Each row below holds a small network's activations on one input, seen along a few directions.
Each table varies a few parts of the input and shows all the possible inputs, shuffled.
Descriptions start from the smaller parts, as in this example, which fits no table here: one of 5 places around a ring, together with either a single point or one of 11 places along a line or (one of 2 separate values, together with one of 6 places along a line).
Shared parts are said once, and a part with two or three values counts as separate values.

Other details of the inputs vary at random and push rows far along three fixed directions, the same in every table; ignore that.

A family of inputs:
r1: [  6   8  22   5  76 -23  28 -27  42 -19  33  19]
r2: [  1  -7 -43 -30 -25  16 -11 -60  11   3  42 -46]
r3: [-11  -6  -7 -45 -50  20 -32 -28 -13 -32 -57 -38]
r4: [  2  22   4  18  61 -18  35   3  12 -34  47  13]
r5: [ 31 -22   4 -50 -19  24 -50 -47 -33 -57 -48 -24]
r6: [-13   4  11  18  45  -8  38  -9  20  -4  40   8]
r7: [ -1   3 -22 -12   2  11   3 -19  17 -22  37 -29]
r8: [ 33  -9 -43  -5 -13  23 -14 -44  -3  15  42 -34]
r9: [  1  14  14  15   3 -22  16  85 -15  -6 -61  26]
r10: [-37  25 -27  36 -47  -7  14  55 -12  57  41   4]
r11: [-14  -8 -28  20 -40  22   3  17 -21  63  43   7]
r12: [ -4  28  -9  26  22 -27  30  28  21  10  25  19]
r13: [  6 -14   8  -8  28   1  -1 -47  21  16  24   1]
r14: [ 34  -9  28  20  73 -14  19 -25  13 -19  41  15]
r15: [ 18 -17 -20  -8   0   8 -14 -59  -4  33  37  -1]
r16: [ -4   6 -14  14 -80  25 -15  72 -24  26 -66  -9]
r17: [ -5  -1  34   2  56 -16  16 -21  19 -25  29  10]
r18: [  0   7   8  -6 -20 -16 -16  43 -17  -4 -71  19]
r19: [-20   4 -36 -11 -28  10  -7 -53 -25  13  41 -25]
r20: [ -7  -8  60  -4  17  -5  -9  38  -1 -17 -67  21]
r21: [ 24 -16 -38  -8 -32  23 -33 -60 -18  18  56 -43]
r22: [ 39   9  19  -2   0  -6 -12  43   9 -28 -72   9]
r23: [-16   0 -42  11 -37   8  -1  -5 -29  39  32 -14]
r24: [ 15  -4  26  16  70 -10  36  -9  33  -4  34  13]
r25: [-24  10 -38  36 -51  -3   4  48 -24  66  40  -1]
r26: [ 20   0 -31  18 -32  11 -11   3   5  24  21 -17]
r27: [ -1  -2  27  -7  62 -15  10 -47  29 -35  20  11]
r28: [ 17   0  27 -34  23 -10 -18 -23  26 -76 -58 -16]
r29: [-6 10 27 48 56 -7 51 46 32 10 20 22]
r30: [  8  21  10  37  31 -20  41  54  47 -17  32  -5]
r31: [-29  -1  35  22 -30  -1   4  92   8  28 -75  36]
r32: [-31 -21   5 -55 -34  22 -40 -54 -31 -12 -22 -10]
r33: [  0 -12 -40 -13 -20   2 -25 -66 -21  16  42 -19]
r34: [-16  22 -45  21 -55   1  17  44  33  53  30 -14]
r35: [  2 -14  39 -45  41  -6 -12 -42  -1 -54 -45   7]
r36: [ -7  31   2  46  40 -31  46  51  30  -2  28  27]
r37: [ 33 -20  38 -28  38  -2 -14 -25 -15 -41 -54  15]
r38: [ -7 -15  11  -8 -53  10 -27  22 -24  25 -61  19]
r39: [ 15 -27  21 -37   2  16 -34 -58 -35 -31 -48  -6]
r40: [-20  -5  38   4   3   8   5  52  -2  -4 -46  26]
r41: [-18   9   3 -26 -42  -6 -14  23 -31  -6 -62   6]
r42: [-17   4 -40  10 -40  10  -5  10 -29  35  35  -5]
Description of these inputs: one of 6 places around a ring, together with either one of 2 separate values or one of 5 places around a ring.
The inputs of r8 and r22 match in every part but the place on the ring of 6. If r2 is changed in the same way as r8 into r22, which row does it become?
> r34
The inputs of r6 and r32 match in every part but the place on the ring of 6. If r19 is changed in the same way as r6 into r32, which row does it become?
> r4
Which other rows does r29 become when the place on the ring of 6 takes its other values? List them by row number.
> r13, r20, r24, r31, r40
List by row number the other rows that have the place on the ring of 6 in common with r31.
> r26, r27, r28, r33, r36, r38
List by row number the other rows that have the place on the ring of 6 in common with r30.
> r10, r14, r17, r20, r21, r25
Which other rows does r16 become when the choice among 2 separate values takes its other values? List them by row number.
> r3
